These are the activations of a small neural network, seen along a few directions. Each row is one input.
Each table varies a few parts of the input and shows all the possible inputs, shuffled.
A made-up example of a description, with smaller parts first: line(4) and (point or line(9) or (values(3) and ring(5))).
Shared parts are said once, and a part with two or three values counts as separate values.
In the rows, zero is written as 128.

Other details of the inputs shift rows strongly along two fixed directions, in all tables alike. That doesn't count.

Table:
R1: [147 127 110 138 137 122 153  88 130 140 155 104]
R2: [133 125 102 136 111 127 144  96 130 136 152 112]
R3: [111 129 142 118 136 130 115 138 116 120 116 149]
R4: [146 141 115 151 133 153 136  82 134 154 133 119]
R5: [130 144 167 178 122 109 148 176 132  88  72 145]
R6: [117 106 145  64 120 146  64 171 123 133 142 122]
R7: [129 118 155 119 119 132 116 168 122 117 129 122]
R8: [129 116 159 119 134 127 119 166 129 126 127 129]
R9: [143 129 107 137 134 119 144  90 140 133 159 120]
R10: [136 126 104 126 121 131 150  95 141 138 145 110]
R11: [107 100 145  60 130 143  73 170 135 150 132 138]
R12: [136 149  72 133 138 127 149  65 120 142 149 114]
R13: [122 116 159 128 129 123 118 166 124 125 131 134]
R14: [106 113 122  33 136 159  46 157 108 145 131 135]
R15: [115 117 148 133 116 123 123 159 131 126 128 141]
R16: [117 136 136 104 124 143 109 156 114 113 112 135]
R17: [119 148 161 178 128 121 162 169 124  86  92 154]
R18: [131 131 156 195 113 110 184 154 130 106 114 138]
R19: [135 140  84 122 131 133 142  59 113 132 144 114]
R20: [153 144 106 146 125 159 137  74 132 152 135 108]
R21: [135 127 102 142 125 116 153  87 140 142 154 129]
R22: [130 121 110 141 124 118 148  97 125 150 152 121]
R23: [111  96 145  56 130 142  70 170 122 161 136 135]
R24: [136 139  87 123 129 128 140  55 117 135 138 109]
R25: [123 140 157 180 130 112 145 177 134  93  78 150]
R26: [115  99 136  54 123 144  65 168 132 148 139 141]
R27: [132 127 171 176 115 117 172 180 134 101 101 139]
R28: [123 132 179 180 121 111 153 181 136  93 113 146]
R29: [136 143  67 140 142 125 145  64 124 142 144 109]
R30: [128 128 173 178 102 120 167 189 128  94 100 138]
R31: [128 122 155 111 126 135 118 165 139 113 124 123]
R32: [126 142 166 176 126 108 145 171 132  94  76 149]
R33: [129 131 185 178 129 110 164 186 135  99 105 143]
R34: [132 123 102 139 116 124 144  94 131 139 154 116]
R35: [108 105 130  32 134 153  42 146 110 145 122 134]
R36: [103 110 134  49 139 143  55 139 114 149 125 142]
R37: [107 115 113  37 134 157  40 164 112 148 123 125]
R38: [123 102 146  48 130 149  64 171 121 146 139 116]
R39: [119 115 153 119 124 131 125 168 141 123 118 138]
R40: [119 141 161 181 131 109 146 176 134  96  80 154]
R41: [128 147 170 168 114 115 150 169 127  84  74 141]
R42: [132 132 166 168 103 120 161 185 143  89 102 146]
R43: [118 141 172 175 127 120 158 172 121  80  86 160]
R44: [128 144  77 148 146 118 147  67 126 146 144 120]
R45: [123 111 153 116 124 129 122 168 128 134 122 135]
R46: [131 148 144 189 126 117 180 130 121  85 100 144]
R47: [147 132 105 131 126 125 144  92 138 128 157 111]
R48: [139 138  76 140 139 120 136  70 128 141 133 111]
R49: [133 142  93 141 139 111 147  51 127 146 138 121]
R50: [151 142 107 149 130 157 138  72 133 154 136 112]
R51: [125 133 183 176 130 113 162 183 147  92 104 145]
R52: [143 142  82 129 129 119 133  61 124 143 131 104]
R53: [134 139  90 139 141 111 136  62 128 150 135 120]
R54: [119 140 128 101 124 140 106 159 116 121 113 132]
R55: [132 143  71 144 145 122 146  65 125 144 144 115]
R56: [142 124 111 138 130 123 145  95 124 138 158 106]
R57: [109 108 133  38 136 143  42 146 117 152 119 136]
R58: [140 141  76 137 132 122 136  72 126 138 131 106]
R59: [146 129 105 134 131 122 144  90 139 131 158 115]
R60: [132 129 173 168 109 121 167 187 133  99  98 136]
R61: [105 105 133  37 138 149  44 145 112 148 124 139]
R62: [142 141 116 149 135 150 135  80 134 158 136 123]
R63: [131 125 102 147 119 120 150  89 132 141 155 119]
R64: [124 145  93 138 141 124 147  72 120 139 145 128]
R65: [117  99 147  63 132 143  65 170 117 147 145 127]
R66: [133 148  75 138 141 124 150  65 122 144 149 119]
R67: [101 119 124  45 140 148  52 160 113 153 130 143]
R68: [131 132 178 169 126 119 161 182 146  87 104 136]
R69: [139 130 111 139 135 116 145  91 140 135 158 124]
R70: [142 126  96 137 120 123 153  87 140 138 153 121]
R71: [128 126 169 181 108 117 168 181 128  99 105 140]
R72: [126 121 151 131 121 127 119 159 130 113 133 128]
R73: [114 100 136  54 125 149  74 164 134 148 135 128]
R74: [136 127 111 144 129 119 142  92 132 134 160 114]
R75: [140 139  90 133 134 118 141  56 125 139 133 112]
R76: [138 127 112 134 140 123 148  92 142 136 154 112]
Each input here is: line(4) and (point or ring(8) or (values(2) and ring(5))).
Q: Changing only the line(4) part turns R64 into R14. The same change can be made to R13. Which row results?
A: R56
Q: Changing only the line(4) part turns R22 into R30. The same change can be made to R49. Which row results?
A: R41
Q: Start at R9 and move only the ring(5) part, one step at a time. The first step leads to R76. Which rows follow, in order?
A: R8, R65, R74
Q: Change only the ring(8) part in R57. List by row number the other rows that result.
A: R17, R25, R32, R43, R55, R61, R66
Q: Change only the values(2) part in R28. List by row number the other rows that result.
A: R15
Q: Start at R19 and move only the ring(8) part, one step at a time. The first step leads to R24. Which rows follow, in order?
A: R41, R52, R58, R37, R54, R16
Q: Change only the values(2) part in R51. List by row number the other rows that result.
A: R11

Table:
R77: [102 147 159 174 129  86 177 174 131  81 108 165]
R78: [119 153 137 210 118  73 205 127 114  64  90 128]
R79: [109 117 163 115 102 133 125 202 115  93 100 158]
R80: [115  95 108  37 137 116  75 135 128 131 150 127]
R81: [157 135 165 160 138 132 157 104 140 134 137 111]
R82: [134 163 128 191 151 112 179 140 135  83  80 136]
R83: [138 127  63 162 126 137 177  47 122 172 202 106]
R84: [135 133  88 142 144  90 177  75 138 124 166 127]
R85: [128 146 136 150 144 122 144  80 113 139 123 141]
R86: [117 113  77  54 126 148  99  92 107 170 177 132]
R87: [116 148 113 168 122  99 183 109 123 110 136 151]
R88: [138 125 161  81 130 163  63 162 136 117 124 118]
R89: [133 127 178 159 111 115 166 198 150  92 126 137]
R90: [121 128  65  73 129 130  65  81 116 183 129 127]
R91: [145 156 115 162 125 157 158 122 136 120 112 106]
R92: [ 94 142 122  77 154 144  72 165 114 124  89 143]
R93: [107 114 140 137 125 137 126 175 110 133 142 156]
R94: [140 131 100 132 137 102 117 112 138 141 109 128]
R95: [111  97 175 106 141 119  90 223 135 123 144 144]
R96: [142 123 116  87 135 170 106  66 113 184 161 111]
R97: [151 117  61 103 137 104 148  40 141 145 189  88]
R98: [103  98  90  49 140 141  55  73 125 199 152 134]
R99: [162 154 146 231 108 102 195 142 158 105  91 119]
R100: [128 134 138 172 100 116 173 148 100  85  95 129]
R101: [ 97 146 146 101 136 151  84 196 111 108  69 158]
R102: [123 115 141  61 140 167  70 116 100 172 136 139]
R103: [126 134 164  98 132 163  88 209 136 112  89 124]
R104: [131 106 112  33 169 138  56  73 116 182 162 118]
R105: [114  98 181 107 125 136  94 226 138 128 147 137]
R106: [132 116 178 130 103 118 141 201 147  86 117 127]
R107: [160 161  51 163 159 123 176  27 139 141 149  85]
R108: [131 138 148 122 148 128 100 142 130  91 105 140]
R109: [122 108 156 137 116 141 126 183 134 136 159 129]
R110: [162 141  84 165 134 100 149  75 149 148 131 103]
R111: [158 142 161 185 152 109 176  98 140 119 128 119]
R112: [114 133  83 123 133  92 153  72 125 120 150 124]
R113: [122 101 196 137 109 148 111 197 154 135 103 142]
R114: [121 132  68 116 122 107 149  55 118 134 157 124]
R115: [130  96 115  43 129 122  68 138 115 133 145  94]
R116: [123  98  78  24 110 165  75  96 116 172 179 106]
R117: [124 135  73 173 151  95 175   7 144 166 152 121]
R118: [134 133 132 216 120 119 197  91 138 133 110 147]
R119: [112 140 127 131 130 105 101 154 128 131  84 147]
R120: [119 114 117  74 111 157 109 143 121 151 161 132]
R121: [136 124 128 132 135 103 154 134 144 118 156 126]
R122: [115 157 144 150 144 120 121 127 122  88  98 147]
R123: [147 131 128 168  98 121 189 117 144 104 144 108]
R124: [107 126 132 116 110 109 118 152  98  98 100 132]
R125: [118 109 178  91 103 148 104 221 136 117 133 141]
R126: [118 108 139  89 127 102 102 166 112  96 109 122]
R127: [124  95 166 112 140 122  96 162 155 146 119 136]
R128: [133 116 210 103 123 164  90 195 128 133 111 135]
R129: [123 133 178 106 114 179  80 193 120 103  96 145]
R130: [129 112 124 153 148 101 147  91 152 144 127 136]
R131: [158 138 128 195 105  97 204 107 132  89 127  87]
R132: [131 109 152  97  95 140 108 175 116 111 121 101]
R133: [140 165 151 209 120 139 174 128 120  77  88 150]
R134: [159 145 119 190 103 126 164 116 148 136 112 111]
R135: [ 85 112 162 111 129 124  90 211 111 124 126 170]
R136: [124 129  67  38 136 195  63  94 111 182 146 104]
R137: [138 171  92 188 136 120 167  41 121 106 125 129]
R138: [114 125 112  64 165 131  77  64 109 176 153 126]
R139: [143 114 148 168 125 122 156 112 164 146 133 117]
R140: [146 134 128 104 148 139  89 110 135 117 136 113]
R141: [128 125  99  94 116 147  80 130 115 166 108 137]
R142: [122 118 186 180 107 143 155 178 146 124  92 154]
R143: [109 127  57 128 157 100 141  42 119 169 198 119]
R144: [141 143 186 150 112 160 116 183 137  86  98 132]
R145: [154 148  84 178 107 135 165  77 134 155 123 114]
R146: [138 138 145 191  91 123 195 147 113  84 101 115]
R147: [109 107 143 129 148 104 120 174 130 121 148 148]
R148: [128 148  72 108 140 166 119  87 107 150 120 122]
Q: What is each input in this table made of?
A: ring(8) and (line(4) or ring(5))
Q: Changing only the ring(8) part turns R119 into R145. The same change can be made to R112. Which row results?
A: R116
Q: Changing only the ring(8) part turns R114 into R123. The same change can be made to R137. Which row results?
A: R144
Q: Start at R94 and move only the ring(5) part, one step at a time. The first step leads to R82. Which rows follow, in order?
A: R108, R104, R130
Q: Change only the line(4) part in R126. List by row number the other rows that result.
A: R80, R84, R147
Q: Change only the ring(5) part in R88. List by row number the other rows that result.
A: R81, R99, R103, R139
Q: Change only the ring(8) part in R86. List by row number the other rows that result.
A: R77, R84, R87, R89, R120, R121, R125
